These are the activations of a small neural network, seen along a few directions. Each row is one input.
In each table, some parts of the input vary, and every possible input appears once, in random order.
A made-up example of a description, with smaller parts first: line(6) and (point or ring(11) or (values(3) and ring(5))).
Shared parts are said once, and a part with two or three values counts as separate values.

Other details of the inputs vary at random and push rows far along two fixed directions, the same in every table; ignore that.

A family of inputs:
row 1: [-18  32 -22 -25  17  22  19  52  25  -3 -14  15   4]
row 2: [ -1   5  -4  -6  47  21  20 -23  10   6  -3  34   3]
row 3: [ 29 -32  12  57 -23 -32 -12 -44 -18 -16  18   2  -6]
row 4: [ -1   5  32 -21 -15  -3 -49  17 -16  13  -2 -46 -15]
row 5: [ -7   5  11 -20 -56  -8 -43  27 -29  -1   4 -52 -13]
row 6: [  7 -18  -3  39  59  -9  51 -61   9   4   9  57 -10]
row 7: [  4  -1  -9  20  14  10   9 -15  -5  -8  18  17   4]
row 8: [-29  23 -29 -14  54  35  53  13  32  -3  -9  49  12]
row 9: [ 24 -38   3  26 -41 -40 -11 -45 -14  -2   8  -3   0]
row 10: [-12  19   8 -55   5  12 -20  52   5  17 -27 -35   5]
row 11: [ -1  10 -12  19  32  12  26   3   7  -6  11  31   9]
row 12: [  2   9  19 -11 -53   9 -56  24 -35   5  11 -55  -5]
row 13: [ 22 -23 -18  53  21  -7  25 -59   5 -17  11  53  12]
row 14: [-32  28   4 -36  -9  16 -13  56  10   8  -5 -33  -6]
row 15: [-14  22  -7 -47  38  21  17  43  20  16 -29   3  11]
row 16: [ 31 -54  14  44 -51 -54 -13 -59 -20  -5  14 -14 -14]
row 17: [-18  36  -1 -76  15  35 -10  58  16  15 -33 -18  21]
row 18: [-18  23 -39 -13  48  32  48  16  33 -12 -11  58  14]
row 19: [-19   5  21 -17 -44  -1 -28  17 -21   3   3 -56 -15]
row 20: [ 30 -56  -8  60  -1 -47  33 -70   3 -11  15  38  -8]
row 21: [ 17   1  16   9 -32  -5 -35  22  -9  -8  -2 -19   4]
row 22: [ 14 -10   8 -11 -29 -10 -11  29  10   0 -13  -8   1]
row 23: [  3  -1   6   2  26  10   8 -40   1   8   2  13  -3]
row 24: [  2   2  14  11 -25  -7 -34  11 -20  -3  20 -34  -7]
row 25: [-16  32  -7 -60  30  33  17  24  22  10 -26   8  24]
row 26: [ 18  -8  16   7 -57  -7 -57  -2 -30   0   5 -37   4]
row 27: [-25  13 -26  10  51  11  61  -1  30   2  -2  46   0]
row 28: [  8 -29   1  54 -22 -49   6 -46 -21 -11  26 -15 -30]
Description of these inputs: line(4) and (values(2) or line(5)).
Changing only the line(4) part turns row 7 into row 24. The same change can be made to row 17. Which row results?
> row 10
A walk changes only the line(5) part. It starts at row 14 and steps to row 28. List the rest of the walk in order.
> row 24, row 3, row 20
List by row number the other rows that have the line(4) part in common with row 21.
> row 1, row 6, row 11, row 15, row 22, row 27
Change only the values(2) part in row 17. List by row number the other rows that result.
> row 2
